These are the activations of a small network on made-up records, seen along a few directions, one row for each record.
Records have a field called Veb. Each example row is followed by its value.
The largest differences between rows may come from other fields.
(in the rows, 500 means zero)
Random noise pushes rows far along 16 fixed directions. That doesn't count. These rows show it; they differ only by the noise:
[610 562 405 456 663 356 406 227 508 578 410 533 649 424 529 456 441 434
 378 572 500 496 551 508 403 767 269 478 437 728 173 514 654]
[301 613 405 733 533 494 421 457 564 663 767 613 557 640 770 632 424 340
 342 485 522 776 384 608 518 512 429 286 423 394 551 573 344]
[222 522 631 543 437 582 583 752 399 422 766 679 511 390 674 399 421 492
 322 267 434 682 392 531 282 385 469 400 440 455 439 555 649]
[771 535 482 519 420 453 497 394 503 392 423 354 507 520 398 497 534 504
 514 605 617 322 479 559 459 463 736 431 629 315 490 576 606]
[329 509 533 232 521 506 426 377 553 495 518 405 575 644 503 196 487 603
 455 763 423 511 445 467 384 516 340 641 616 618 497 414 648]
[508 447 353 610 440 481 615 750 392 360 613 480 487 696 461 583 382 451
 340 251 489 509 568 513 484 536 833 332 403 476 506 640 328]
[425 428 533 633 473 494 602 450 521 549 625 603 732 688 526 625 512 436
 408 434 565 570 591 496 468 432 680 487 476 345 369 527 382]
[397 236 711 594 391 362 821 363 434 559 502 435 714 581 402 676 482 288
 595 457 708 454 530 518 550 405 569 564 549 358 626 363 515]
[398 291 360 871 633 513 470 510 336 463 424 399 316 530 765 459 456 286
 748 557 474 378 532 418 723 611 289 262 638 556 614 385 657]
[731 656 556 553 401 435 565 282 524 476 612 454 581 391 543 463 526 273
 424 520 645 456 399 596 493 443 525 496 550 395 538 650 709]
[627 300 397 418 261 465 687 746 294 340 579 211 432 510 203 651 244 502
 310 476 751 411 493 465 357 536 585 584 379 594 545 383 676]
[369 571 520 542 280 362 548 319 466 304 582 389 531 471 510 550 412 453
 451 771 706 608 201 591 383 445 554 392 618 359 750 496 663]
[436 419 464 611 340 497 609 473 407 483 476 565 603 512 436 539 491 496
 533 213 321 324 509 312 457 592 661 176 369 555 324 631 759]
[410 716 645 686 493 471 570 614 522 738 471 749 305 363 765 597 571 300
 357 330 522 626 571 515 544 490 314 394 584 557 530 390 593]
[480 346 514 509 519 400 537 657 392 357 443 246 411 568 366 494 447 591
 609 429 522 370 403 590 512 507 668 380 536 500 600 519 428]
[421 313 303 749 453 670 456 676 379 510 635 377 500 680 549 613 372 559
 513 468 555 433 501 333 538 524 430 366 403 492 360 422 666]
[590 493 531 577 500 479 404 614 407 276 458 336 373 300 352 631 563 639
 638 480 561 338 380 551 564 418 430 565 458 573 429 552 467]
[408 426 593 307 487 401 555 227 590 630 472 562 534 555 514 384 533 242
 519 671 344 505 596 601 474 482 465 506 614 398 745 454 370]

[500 544 397 714 188 437 602 462 461 340 572 258 338 551 405 522 610 418
 589 559 558 381 422 239 789 493 656 508 530 849 759 547 718] => n4
[350 575 490 522 459 480 416 293 553 368 245 843 523 371 588 575 558 587
 573 669 338 559 531 436 373 546 584 283 607 267 483 487 459] => n6
[447 818 418 193 502 511 433 303 610 564 272 789 574 567 589 234 471 561
 359 495 225 475 543 383 358 711 352 350 542 577 375 568 710] => n2
[510 525 341 564 522 361 422 364 465 379 272 659 456 384 466 814 416 447
 507 590 496 542 526 593 482 653 449 327 429 426 536 480 212] => n8
[479 483 552 417 513 430 488 568 393 425 377 338 394 299 400 555 382 623
 601 499 619 455 282 557 483 555 220 506 475 589 574 399 662] => n7
[409 632 534 602 420 453 614 561 506 540 460 558 543 641 544 617 511 563
 428 356 593 558 424 485 514 497 652 336 518 458 506 514 517] => n7
[573 474 447 822 493 550 515 664 390 481 417 529 364 379 673 678 361 500
 522 398 681 533 424 518 432 542 571 170 557 235 498 415 706] => n9
[427 451 720 638 458 398 611 383 514 681 477 548 579 374 480 761 571 381
 631 336 572 468 369 644 530 405 456 357 460 297 554 499 444] => n3
[586 724 534 394 420 569 392 475 617 582 563 345 426 513 485 404 557 597
 563 524 499 439 259 564 574 403 462 477 525 433 683 594 601] => n1
[422 397 501 426 565 454 468 504 537 526 219 398 415 686 473 442 485 669
 609 708 508 457 567 459 508 578 625 444 709 442 621 290 460] => n6
[596 569 561 433 452 540 490 477 635 717 643 557 370 485 504 511 643 276
 511 433 312 498 635 553 684 343 517 614 453 498 738 596 217] => n5
[418 596 485 545 352 438 513 367 540 413 638 655 633 454 496 557 552 482
 333 568 496 642 481 434 424 499 616 512 440 592 417 605 497] => n8
[373 434 613 498 444 492 530 431 559 330 364 450 546 625 387 611 601 640
 764 650 542 438 407 544 594 292 684 529 649 186 733 463 247] => n4
[696 575 525 622 639 405 528 361 516 628 448 441 446 413 727 297 502 276
 544 463 570 482 483 593 562 608 493 324 663 475 579 551 753] => n7
[362 415 577 650 455 377 686 403 434 416 513 474 553 549 573 409 555 311
 601 460 512 483 493 435 648 507 572 480 580 619 670 522 581] => n8
[456 698 566 366 443 470 537 421 544 451 401 578 599 417 410 560 524 605
 494 438 514 513 436 415 561 491 321 691 418 645 470 519 531] => n5
[239 561 679 240 506 553 496 667 450 260 409 734 642 330 368 394 532 910
 448 278 293 522 444 424 205 463 538 551 404 576 167 569 565] => n1
[548 455 452 381 402 497 483 651 534 610 559 398 382 504 331 573 419 559
 447 350 386 488 448 556 417 511 690 320 352 448 634 562 381] => n4
[403 340 637 573 514 477 480 664 529 704 547 606 319 416 525 530 607 483
 528 340 256 504 615 589 392 439 779 197 528 401 512 511 346] => n3
[494 281 408 411 588 477 392 371 444 306 591 361 568 437 358 402 512 477
 672 584 318 402 489 495 563 535 444 638 360 682 451 628 323] => n9
[528 699 559 616 619 387 453 604 469 452 505 544 406 340 624 499 517 528
 348 461 646 659 431 597 462 557 459 531 535 678 370 518 518] => n6
[608 505 564 366 607 364 537 426 559 543 535 274 572 660 471 355 467 468
 430 629 654 533 448 698 459 522 613 608 639 497 586 495 412] => n3
[403 679 561 264 536 347 597 408 569 708 261 790 594 477 520 578 381 452
 284 363 437 653 548 605 305 667 421 338 464 445 461 437 431] => n5
[550 500 441 446 634 539 424 493 483 376 574 630 507 430 592 321 537 397
 439 527 346 491 629 559 430 495 444 581 497 536 355 621 401] => n2
[580 471 465 325 633 528 381 522 505 606 186 506 308 428 456 385 519 585
 611 527 306 309 635 478 486 638 339 426 578 576 470 368 562] => n1
[655 560 566 351 743 351 597 493 512 650 293 597 583 466 490 485 405 390
 413 236 495 490 621 665 445 691 424 471 455 506 405 525 359] => n2
[446 483 409 442 574 431 438 349 489 440 513 359 624 531 439 443 392 563
 544 570 507 525 339 490 535 641 348 524 398 695 468 549 553] => n9

Which value of Veb does each new row have?
[515 312 393 569 494 640 549 563 375 332 266 530 451 624 526 521 418 515
 624 705 590 331 708 351 510 474 431 567 691 287 514 249 615] => n2
[379 450 490 394 471 602 458 281 572 425 589 638 761 592 459 412 594 535
 537 654 344 469 598 352 490 415 437 711 454 538 339 554 462] => n2
[411 368 384 504 701 544 447 254 489 446 561 590 785 676 714 249 403 385
 563 577 364 527 507 545 426 593 466 351 523 310 413 607 484] => n8
[417 540 599 525 766 385 394 502 544 655 472 545 367 417 696 271 628 438
 540 456 273 575 550 613 527 577 435 416 595 707 474 547 388] => n5
[350 243 464 475 585 497 595 578 302 396 561 551 639 378 547 363 259 466
 453 345 442 546 497 429 302 676 326 405 344 638 334 467 772] => n8
[379 520 376 554 549 492 487 591 480 531 622 476 539 646 499 713 386 466
 445 380 556 639 401 578 632 527 356 527 299 559 596 544 178] => n7
[317 525 550 221 401 435 445 435 612 520 456 414 458 636 383 366 545 637
 490 740 370 530 439 521 438 471 576 538 588 540 714 427 387] => n8
[585 776 453 433 454 482 520 592 471 240 455 695 520 358 501 544 402 568
 314 349 539 599 388 583 339 518 581 412 442 393 439 660 500] => n4
[375 742 496 583 503 365 612 536 501 336 339 625 466 717 644 395 603 526
 369 546 565 606 621 387 602 550 687 583 740 723 504 466 463] => n5
